A small network was trained on invented records. Each row is its activation on one of them, seen along a few directions.
Each row is followed by the record's values for the fields TOPE, LAZAF, KATI, BUVIM, DARAV, NESIV.
Not every record has every field; a missing one is written none.
The largest differences between rows may come from other fields.
In the rows, 500 means zero.
Strong random noise was added to every row along 2 fixed directions; ignore it. To show where, here is one row again and again, with new noise each time:
[582 610 252 531 666 535 331 639 474 377 323 777 599 640 449]
[427 509 397 519 584 602 442 424 502 367 311 644 437 738 508]
[336 371 533 473 522 634 523 212 483 352 357 453 402 739 570]
[548 450 373 459 623 536 385 438 419 359 415 549 665 564 511]

[324 693 732 451 372 650 705 423 542 577 436 531 169 643 535] -> (TOPE none; LAZAF none; KATI none; BUVIM ronu; DARAV rogu; NESIV none)
[357 497 617 510 501 562 553 430 550 564 520 493 374 580 583] -> (TOPE fofep; LAZAF vuf; KATI gozok; BUVIM pebap; DARAV none; NESIV none)
[395 296 504 612 495 495 549 381 562 502 453 369 385 700 459] -> (TOPE fofep; LAZAF nezo; KATI kerul; BUVIM pebap; DARAV rogu; NESIV tovu)
[563 527 343 644 520 446 446 636 558 444 437 683 599 546 457] -> (TOPE none; LAZAF none; KATI none; BUVIM ropog; DARAV rogu; NESIV none)
[529 213 397 592 517 363 437 410 469 362 510 390 732 443 510] -> (TOPE none; LAZAF none; KATI none; BUVIM ropog; DARAV rogu; NESIV kezu)
[702 662 272 483 704 388 321 825 357 525 502 694 779 448 376] -> (TOPE fofep; LAZAF vuf; KATI mopo; BUVIM ronu; DARAV none; NESIV kezu)
[670 649 447 342 594 523 273 663 296 525 322 771 720 628 294] -> (TOPE none; LAZAF none; KATI none; BUVIM miki; DARAV kipiv; NESIV none)
[745 225 547 391 448 266 385 487 314 538 648 202 812 296 415] -> (TOPE none; LAZAF none; KATI none; BUVIM ropog; DARAV vuteb; NESIV tovu)
[479 396 583 394 426 438 409 365 417 550 534 393 607 549 390] -> (TOPE foso; LAZAF nezo; KATI kerul; BUVIM miki; DARAV none; NESIV none)
[369 466 478 611 475 569 528 453 596 402 373 571 266 769 495] -> (TOPE none; LAZAF none; KATI none; BUVIM ropog; DARAV rogu; NESIV tovu)
[619 551 550 417 516 445 433 590 393 526 514 565 673 476 393] -> (TOPE none; LAZAF none; KATI none; BUVIM ropog; DARAV rogu; NESIV none)
[488 594 568 465 469 544 497 565 475 515 400 634 436 666 393] -> (TOPE none; LAZAF none; KATI none; BUVIM ropog; DARAV rogu; NESIV none)
[432 563 241 744 600 533 490 636 669 308 346 770 440 653 535] -> (TOPE none; LAZAF none; KATI none; BUVIM ropog; DARAV rogu; NESIV kezu)
[586 508 512 433 615 493 405 570 401 529 638 467 763 342 555] -> (TOPE fofep; LAZAF vuf; KATI gozok; BUVIM pebap; DARAV none; NESIV none)
[522 687 468 462 566 528 552 580 481 486 536 585 459 405 557] -> (TOPE none; LAZAF none; KATI none; BUVIM ronu; DARAV none; NESIV kezu)
[487 521 635 477 609 600 437 358 399 447 434 549 538 640 450] -> (TOPE none; LAZAF none; KATI none; BUVIM pebap; DARAV none; NESIV none)
[524 276 509 465 480 442 563 318 550 443 650 232 595 253 714] -> (TOPE none; LAZAF none; KATI none; BUVIM ropog; DARAV vuteb; NESIV kezu)
[429 375 659 509 518 598 505 240 448 431 447 382 497 692 506] -> (TOPE none; LAZAF none; KATI none; BUVIM pebap; DARAV rogu; NESIV none)
[396 249 586 440 446 490 410 355 411 411 479 335 583 547 438] -> (TOPE foso; LAZAF vuf; KATI mopo; BUVIM ropog; DARAV kipiv; NESIV dum)
[525 444 586 362 558 500 527 483 339 510 545 330 684 433 485] -> (TOPE fofep; LAZAF vuf; KATI mopo; BUVIM ronu; DARAV rogu; NESIV tovu)
[376 469 526 556 497 504 528 406 531 437 414 544 316 727 481] -> (TOPE none; LAZAF none; KATI none; BUVIM ropog; DARAV none; NESIV kezu)
[471 636 681 266 527 793 639 351 425 473 474 489 462 486 581] -> (TOPE none; LAZAF none; KATI none; BUVIM miki; DARAV rogu; NESIV none)
[502 464 469 425 493 511 469 498 509 587 536 553 535 560 462] -> (TOPE fofep; LAZAF nezo; KATI mopo; BUVIM miki; DARAV none; NESIV none)
[548 763 397 427 623 617 490 728 560 510 434 759 561 521 496] -> (TOPE fofep; LAZAF nezo; KATI mopo; BUVIM miki; DARAV rogu; NESIV none)
[652 482 509 381 670 595 466 418 394 401 598 375 735 222 608] -> (TOPE none; LAZAF none; KATI none; BUVIM ropog; DARAV vuteb; NESIV kezu)
[400 323 674 441 376 467 606 327 492 499 509 267 412 525 505] -> (TOPE none; LAZAF none; KATI none; BUVIM ropog; DARAV rogu; NESIV tovu)
[449 589 394 538 471 568 536 577 656 593 425 650 340 663 507] -> (TOPE fofep; LAZAF nezo; KATI mopo; BUVIM miki; DARAV rogu; NESIV none)
[380 245 484 611 508 461 602 396 632 466 572 302 513 359 683] -> (TOPE fofep; LAZAF vuf; KATI gozok; BUVIM pebap; DARAV rogu; NESIV tovu)
[397 454 524 527 535 538 612 490 606 471 533 431 430 422 652] -> (TOPE fofep; LAZAF vuf; KATI gozok; BUVIM pebap; DARAV rogu; NESIV tovu)
[499 445 514 485 496 521 440 587 449 427 437 546 515 592 417] -> (TOPE none; LAZAF none; KATI none; BUVIM ropog; DARAV rogu; NESIV dum)
[402 418 613 502 515 581 580 326 543 501 600 296 522 441 695] -> (TOPE fofep; LAZAF vuf; KATI gozok; BUVIM pebap; DARAV rogu; NESIV none)
[588 639 370 471 600 543 314 796 383 447 322 812 567 685 300] -> (TOPE none; LAZAF none; KATI none; BUVIM ronu; DARAV rogu; NESIV dum)
[458 819 442 512 571 592 556 648 531 498 422 756 276 578 513] -> (TOPE none; LAZAF none; KATI none; BUVIM ronu; DARAV none; NESIV kezu)
[551 690 446 456 579 525 533 603 461 486 556 586 499 376 550] -> (TOPE none; LAZAF none; KATI none; BUVIM ronu; DARAV none; NESIV kezu)
[517 798 581 497 395 552 571 654 530 681 442 642 233 522 509] -> (TOPE none; LAZAF none; KATI none; BUVIM ronu; DARAV vuteb; NESIV none)
[418 373 676 433 538 576 587 293 449 408 451 323 506 577 534] -> (TOPE none; LAZAF none; KATI none; BUVIM pebap; DARAV rogu; NESIV kezu)
[515 510 329 523 569 416 317 618 501 445 356 642 630 553 371] -> (TOPE foso; LAZAF nezo; KATI kerul; BUVIM miki; DARAV kipiv; NESIV kezu)
[554 572 476 472 514 478 442 671 469 482 401 606 509 560 397] -> (TOPE none; LAZAF none; KATI none; BUVIM ropog; DARAV rogu; NESIV tovu)
[749 754 320 536 593 356 266 895 425 569 421 875 659 566 276] -> (TOPE none; LAZAF none; KATI none; BUVIM ropog; DARAV none; NESIV none)

Here are new rows. What are their fields?
[488 390 591 494 424 502 487 358 467 485 495 408 503 627 472] -> (TOPE none; LAZAF none; KATI none; BUVIM ropog; DARAV rogu; NESIV none)
[444 552 571 488 555 542 508 507 511 554 546 514 506 498 576] -> (TOPE fofep; LAZAF vuf; KATI gozok; BUVIM pebap; DARAV none; NESIV none)
[562 480 485 568 467 423 378 634 459 669 384 601 469 718 293] -> (TOPE fofep; LAZAF nezo; KATI kerul; BUVIM pebap; DARAV vuteb; NESIV none)
[541 407 449 465 597 482 486 434 395 441 570 310 732 433 563] -> (TOPE fofep; LAZAF vuf; KATI mopo; BUVIM ronu; DARAV rogu; NESIV kezu)
[427 586 459 543 710 658 484 473 541 341 452 636 469 532 606] -> (TOPE none; LAZAF none; KATI none; BUVIM pebap; DARAV none; NESIV kezu)
[554 353 500 480 471 367 454 494 431 491 572 409 578 488 425] -> (TOPE none; LAZAF none; KATI none; BUVIM ropog; DARAV none; NESIV tovu)
[439 461 604 408 466 579 589 390 413 470 618 380 443 418 566] -> (TOPE none; LAZAF none; KATI none; BUVIM ronu; DARAV none; NESIV dum)
[551 778 518 475 496 532 526 661 486 599 539 670 424 444 507] -> (TOPE none; LAZAF none; KATI none; BUVIM ronu; DARAV none; NESIV none)
[496 410 530 584 329 382 514 472 564 596 499 449 384 644 406] -> (TOPE none; LAZAF none; KATI none; BUVIM ropog; DARAV rogu; NESIV none)
[679 723 472 439 626 639 400 657 430 525 459 696 576 413 469] -> (TOPE none; LAZAF none; KATI none; BUVIM ropog; DARAV vuteb; NESIV none)
[518 692 226 678 720 543 429 774 668 410 443 737 514 475 623] -> (TOPE fofep; LAZAF vuf; KATI gozok; BUVIM pebap; DARAV rogu; NESIV kezu)
[492 378 650 392 448 539 522 334 324 564 585 244 642 537 505] -> (TOPE fofep; LAZAF vuf; KATI mopo; BUVIM ronu; DARAV rogu; NESIV none)
[375 549 455 641 469 528 493 539 614 467 289 682 177 820 457] -> (TOPE none; LAZAF none; KATI none; BUVIM ropog; DARAV vuteb; NESIV kezu)
[343 183 606 654 237 382 593 315 584 571 447 387 308 675 450] -> (TOPE none; LAZAF none; KATI none; BUVIM ropog; DARAV rogu; NESIV none)
[535 218 625 458 388 423 420 275 360 514 569 267 641 503 485] -> (TOPE none; LAZAF none; KATI none; BUVIM ropog; DARAV vuteb; NESIV none)
[518 725 598 442 452 543 583 560 468 604 562 561 409 433 533] -> (TOPE none; LAZAF none; KATI none; BUVIM ronu; DARAV none; NESIV none)
[535 264 474 550 525 415 488 444 479 519 543 304 598 539 438] -> (TOPE fofep; LAZAF nezo; KATI kerul; BUVIM pebap; DARAV rogu; NESIV tovu)
[555 582 436 594 459 377 361 689 502 599 309 791 443 697 296] -> (TOPE none; LAZAF none; KATI none; BUVIM ropog; DARAV kipiv; NESIV none)
[516 610 524 490 472 523 503 587 426 636 451 533 470 651 428] -> (TOPE fofep; LAZAF vuf; KATI mopo; BUVIM ronu; DARAV rogu; NESIV none)
